Read these off the array that follows. Rows and columns are numbered from 0.
1) The entry at row 2, column 0?
2) The entry in row 2 and column 1?
3) The entry directly below -238?
4) The bottom-left entry?
5) The entry in the top-left corner?
6) The entry directly above the smallest entry?
7) The entry at row 0, column 2?
8) The entry just left of the smallest entry?
-239   593  -780   431   639  -176
-729   895  -488   380   696   506
 -72   265  -882   310   556  -360
  97  -407    63   -88  -491   -50
  46    72  -649  -132  -431  -901
-208     9  -136   215   379   456
-672     9  -238   194   550   536
-185   221   -21  -362    -9  -183
-364    75  -248  -326    91  -217
-612   209  -269   352   -47   148
1) -72
2) 265
3) -21
4) -612
5) -239
6) -50
7) -780
8) -431

Questions about the matrix below.
1) The maximum?
2) The 5th entry in reading order?
[[  6.07   8.33 -12.31   5.51  -8.03   9.77   2.53  -8.63   4.80  -4.18
   -8.67  -3.43]
 [ -8.42  -6.35  21.49 -21.65   5.57   5.99  -0.77  -1.95   3.78  16.20
   22.04   2.28]
 [ -5.72   6.85  -6.91  19.87   1.62   1.94  -6.15   3.41 -11.97 -15.12
  -18.59   1.12]
 [ -5.88   1.48   1.82   2.70   8.18   2.32   3.93  -3.89 -12.92   2.22
    1.26   8.42]
 [ -5.01   3.15  -3.84   4.73  -2.83  10.60  -3.54  -3.98  -1.54   2.46
   -9.19   1.78]
 [ -3.67   1.52   3.12  -8.78   4.90   2.81  14.12  -4.38  -0.34   8.82
    5.25   9.24]
 [-19.11   2.65  13.37   5.73   5.57  -3.10   2.79  25.01   6.21  -1.55
  -27.74  -2.66]
 [ 15.71  -5.43  -1.77 -16.23 -11.55   0.50  -3.67  -6.44  23.04  10.46
   14.55 -14.03]]
1) 25.01
2) -8.03

Questions about the row below.
1) Read off the entry just left of 8.
2) Read off the last entry.
3) Read off the 2nd entry from the left.
4) Read off the third entry from the right.
5) Read off the fourth-last entry.
[  2   3   1 -10   8  14 -28  18  17  33   2   6 -20  -3]
1) -10
2) -3
3) 3
4) 6
5) 2

X =
[[  6   0  23  -6]
 [-14  16  12  20]
 [-12  13 -23  16]
 [ -4  -2 -26   3]
 [-12   8 -23  15]
 [  2  -3 -19  -3]
 [  6  -2 -16  -8]
 [  8  -4  27 -10]
 [-15   7  -5  20]
 [ 11  -7   2 -15]]
Rows and columns are numbered from 0.
The top entry of the column that holds the largest entry: 23
Give the entry at row 0, column 0.
Answer: 6
Give the entry directly above the largest entry.
Answer: -16
The entry just left of 27 is -4
The entry at row 1, column 0: -14
The entry in the top-right corner is -6
The bottom entry of the column that holds the smallest entry is 2
Give the entry at row 2, column 0.
Answer: -12
The entry just right of the largest entry -> -10
Give the bottom-right entry.
Answer: -15
Give the entry directly above 15.
Answer: 3
The entry in row 0 and column 1 is 0
The entry directly below 0 is 16
Give the bottom-left entry.
Answer: 11
Give the entry directly below the largest entry.
Answer: -5
Give the entry just left of 7.
Answer: -15

Read these off the grid that follows.
1) Give the last entry, reading row by row.
2) Give the 1st entry on the main diagonal.
3) Give the entry in the top-right corner.
4) Give the bottom-left entry.
5) Give the entry just left of 105.
6) Give the 3rd largest entry.
7) Give the entry just left of 671.
8) Give the entry directly above 797.
[[ -36   61  280  239 -575  445]
 [ 202  317  -58  625  671  638]
 [ 618  397  169  161  -27  352]
 [ 715  583  164  105 -575  797]]
1) 797
2) -36
3) 445
4) 715
5) 164
6) 671
7) 625
8) 352

Questions about the grid below.
1) Give the third smallest entry.
2) Give the smallest entry.
[[655, 538, 495, 404, 58, 538, 751, 474, 88, 677, 387], [740, 510, 203, 874, 260, 619, 663, 107, 212, 384, 488], [553, 452, 475, 258, 17, 437, 817, 467, 39, 735, 379]]
1) 58
2) 17
